Each row below is a small network's average activation on inputs in which a field has the value named, seen along a few directions.
Related values have similar rows: they may be neighbours, one step apart, or belong to one group.
In the rows, 500 means zero.
Random noise pushes rows far along 4 fixed directions. That doesn't count. These rows show it; they differ only by the noise:
[372 492 743 346 309 505 421 476 569 480 687 471 602 579 574]
[465 700 537 493 588 577 667 486 644 512 435 519 475 439 444]
[536 609 662 448 542 546 616 335 672 518 572 552 436 552 418]
[448 610 614 415 430 614 481 468 635 552 515 447 505 303 437]
[469 419 529 533 453 469 547 458 508 499 543 448 524 419 477]
[461 549 594 473 483 519 574 449 587 501 543 493 509 484 477]


Values of SIZ:
vom: [576 447 374 587 416 536 379 733 315 449 392 445 544  82 504]
fuda: [694 392 427 564 483 471 391 445 459 562 408 470 411 471 446]
besav: [523 743 422 458 667 688 596 676 585 480 347 404 488 139 505]
gogum: [331 703 738 241 466 595 356 775 593 419 558 387 566 659 611]
zirit: [526 596 495 447 514 515 541 312 603 576 635 579 470 681 526]
vivu: [459 668 339 569 631 492 712 641 510 523 343 432 562 404 537]
zef: [601 496 596 424 464 532 261 209 578 609 579 655 357 623 341]
dovu: [599 470 413 645 773 525 689 401 560 555 337 509 346 591 367]
defak: [615 311 488 533 513 460 372 569 357 402 443 517 428 468 439]
bif: [388 293 269 561 445 523 322 529 397 596 442 392 482 352 451]
fal: [578 629 412 527 583 477 634 509 460 467 391 646 520 570 529]
tar: [212 774 472 369 267 580 298 758 441 514 485 590 714 529 758]
A value of SIZ combines one of 4 hidden first parts with one of 3 second parts; all combinations occur once.
Q: bif and dovu share the first part; bif and zef share the second. Which value has the first part of zef and the second part of dovu?
A: fuda
Q: vom and tar share the first part; vom and besav share the second. Which value has the first part of besav and the second part of tar?
A: zirit

Values of DIRU:
lagap: [309 875 170 658 650 599 650 731 545 582 242 479 505 229 553]
lufun: [510 400 301 652 642 508 500 408 450 594 407 477 352 345 304]
nasod: [491 560 593 484 483 485 602 498 589 515 511 501 585 406 551]
ludi: [452 375 650 439 530 380 501 602 467 393 598 487 565 829 639]
gedog: [382 685 351 504 457 619 336 692 461 557 263 468 494 225 494]
saz: [607 521 579 446 609 590 615 396 602 477 508 430 439 317 392]
nimik: [484 470 508 459 400 533 521 378 586 580 586 432 533 507 479]
baza: [600 587 644 287 382 698 284 508 563 477 520 484 474 365 463]
nom: [500 395 674 382 204 455 233 556 385 478 628 564 609 600 559]
The values of DIRU form a ring.
Q: How many steps from neighbour to neighbour lead from ludi to gedog, at the fewest?
A: 3
Q: List every value one step from nasod, in the order listed.
A: saz, nimik
